Each row below is a small network's average activation on inputs in which a field has the value named, seen along a few directions.
Values that are neighbours, or in one group, have similar rows; names and order tell nothing.
(in the rows, 500 means zero)
Random noise pushes rows far along 2 fixed directions. That doesn't count. These rows show it; they differ only by the noise:
[435 522 437 470 527 494 452 484 704 577 473 414]
[764 296 605 457 383 433 757 540 441 514 632 435]
[690 341 569 460 416 443 691 529 496 530 598 434]
[562 353 526 475 479 415 611 528 544 578 568 466]


Field Z:
z7: [562 675 490 518 455 609 527 593 485 424 439 539]
z1: [237 450 389 601 521 499 304 477 420 554 365 584]
z3: [387 484 399 511 515 463 425 480 660 600 460 459]
z12: [521 439 530 571 425 471 577 637 473 460 437 544]
z10: [284 466 528 482 690 377 409 374 382 594 625 568]
z4: [494 528 453 442 466 602 425 397 661 447 458 394]
z8: [397 471 457 446 580 554 331 389 571 533 498 473]
z5: [404 388 415 608 457 458 404 535 439 458 398 514]
z11: [590 744 568 501 417 666 453 491 428 288 399 439]
z9: [750 496 594 469 489 531 659 494 391 534 638 499]
z2: [473 891 470 459 522 614 401 543 549 356 358 571]
z6: [482 646 522 499 626 509 497 460 483 483 582 555]
A value of Z combines one of 4 hidden first parts with one of 3 second parts; all combinations occur once.
- Changing only the second part turns z10 into z4. z2 has the same second part as z10; what does that change turn z2 into? => z12
- Changing only the second part turns z6 into z9. z11 has the same second part as z6; what does that change turn z11 into? => z1

Field F:
f7: [559 168 610 531 499 448 627 576  30 542 626 718]
f3: [305 512 546 551 582 409 402 434 277 475 470 592]
f8: [553  39 527 588 445 265 701 565 329 546 591 604]
f4: [949 701 697 292 382 717 782 328 535 294 662 259]
f2: [423 240 585 577 488 278 557 575 458 400 543 607]
f9: [461 629 400 433 627 554 352 388 710 629 553 398]
f6: [747 306 525 477 292 593 677 520 493 544 528 380]
f1: [658 769 467 462 383 653 537 587 606 404 410 522]
f5: [649 515 573 565 459 388 646 680 370 534 532 508]
F is arranged as 4 separate groups.
- List the group mates of f2, in the order listed. => f8, f6
- List the group mates of f7, in the order listed. => f3
- List the group mates of f9, in the order listed. => f4
